Each row below holds a small network's activations on one input, seen along a few directions.
In each table, some parts of the input vary, and every possible input appears once, in random order.
Descriptions start from the smaller parts, as in this example, which fits no table here: values(3) and (point or line(9) or (ring(5) and line(6))).
Shared parts are said once, and a part with two or three values counts as separate values.
(in the rows, 128 means zero)

A family of inputs:
r1: [136 166  92 128 123 137 142 150 186 120 123 141 131 160 103 140]
r2: [127 138  90 119 140 145 129 136 191 124  97 151 131 172 135 127]
r3: [115 131 102 138 151 149 110 125 138 100 109 155 114 153 161 131]
r4: [105  85 141 125 114 116  99 101 121 129 126 155 131 128 140 110]
r5: [125 160 129 143 145 154 113 131 109  84 135 122 107 156 140 152]
r6: [111  89 124 110 103 112 122 114 175 152 120 152 148 136 111 112]
r7: [134 183 123 133 135 140 135 150 131 104 137 122 112 155 103 158]
r8: [128 122 137 119  82 102 128 126 173 157 138 132 151 140  85 117]
r9: [123 117 175 125 107 120  99 108  93 115 149 119 125 139 125 125]
r10: [160 126 104 154 192 151 171 149  52 139 112  91 117  53 181 131]
r11: [125 137 167 114  92 101 121 128 119 139 155 114 133 126  86 133]
r12: [149  82 152 130 153 108 168 120  48 172 135  82 135  19 167  98]
- The inputs of r9 and r5 match in every part but one. If r6 is changed in the same way as r9 into r5, which row does it become? => r2
- What is each input in this table made of? => values(2) and (point or ring(5))
- Which other rows does r1 become when the values(2) part takes its other values? List them by row number. => r8

A family of inputs:
r13: [143 103  89 184 171 156 150 133  65 156 106 105 132  63 145 130]
r14: [138 176  69 130 100 121 153 161 212 142 146 145 156 145 113 116]
r15: [115  96 105 114 142 136  90 130 167 135  94 181 126 160 158 103]
r16: [124 178 135 115  95 122 111 156 183  93 129 106 116 174  64 166]
r17: [161 142 169 153 145 139 123 136  70 117 131  73 108  95 177 136]
r18: [ 81 133 133 150  98 121  64  87 126  81 146 178 112 162 123 127]
r19: [140 122 118 147 163 150 140 128  92 153 100  68 128  64 191 118]
r20: [123 100 113 101 154 154 115 138 184 149  94 165 133 183 139 123]
r21: [ 99  95  94 149 106 123 114 115 164 111  96 193 127 136 165  94]
r22: [103 134 132 108 110 129  69  99 120  84 143 157 132 188 127 144]
r23: [167 128 136 183 146 143 131 142  33 117 147 116 121  99 131 146]
r24: [144 114 167 122 167 148 150 117  75  85 150  69 100  99 172 125]
r25: [111 199 118 139  73 123 128 146 182 101 162 123 120 166  67 156]
r26: [138 165 106 139 129 124 156 148 227 142 106 133 142 151 103 117]
r27: [127 145  91 127 190 114 180 152  74 156 116 141 122  55 143 140]
r28: [132  28 168 109  73  46 144  90 121 213 135 114 162  62 112  81]
r29: [152 131 100 101 142 138 132 142 193 147 103 144 154 176 116 120]
r30: [128 172 132  88 105 135 116 124 150 106 128 134 131 203  81 141]
r31: [111  71 224  91  46  72 116 100  85 177 191 115 173  77  72  93]
r32: [106 119 155 106 107 159 115 104 147 103 118 144 116 203 113 176]
r33: [146 168 146 131 167 106 160 159  49 119 151 150  92  83 121 164]
r34: [126  98 116 127 189 157 159 109  96 130 122  64 115  73 183 100]
- The inputs of r32 and r20 match in every part but one. If r17 is changed in the same way as r32 into r20, which row does it become? => r19
- What is each input in this table made of? => values(2) and (point or line(4) or line(6))
- Which other rows does r34 become when the line(4) part takes its other values? List them by row number. => r13, r19, r27
- Which other rows does r24 become when the values(2) part takes its other values? List them by row number. => r34
- Which other rows does r28 become when the values(2) part takes its other values? List them by row number. => r31

A family of inputs:
r35: [142 118 121 142 175 127 169 130  52 150 124  94 117  37 170 109]
r36: [117 153  89 127 148 144 135 148 156 119 106 159 117 153 116 152]
r37: [138 123 139 123  92  96 136 138 144 157 139 140 145 113  95 123]
r38: [119 109 127 119 116 130  94 104 132 120 116 150 131 155 146  98]
r39: [127 113 161 128  79 102 113 125 129 120 170 138 142 113 104 132]
r40: [110 156 124 130 140 137 112 131 129  96 122 162 104 166 123 150]
r41: [139 176  94 123 138 152 140 143 150 123 117 105 124 162 104 134]
r42: [104 108 159 110 108 117 109 111 141 128 141 117 134 135 123 129]
r43: [130 105 103 128 128 135 128 115 163 142 103 151 140 146 140 100]
r44: [150  97 149 146 164 140 144 131  33 138 130  91 124  61 170 135]
r45: [137  98 139 110 115 114 141 131 175 139 134 128 149 121 132 125]
r46: [121 178 132 149 134 142 116 128 132 102 135 101 108 175 113 149]
- The inputs of r37 and r39 match in every part but one. If r43 is changed in the same way as r37 into r39, which row does it become? => r38
- What is each input in this table made of? => values(2) and (point or line(5))
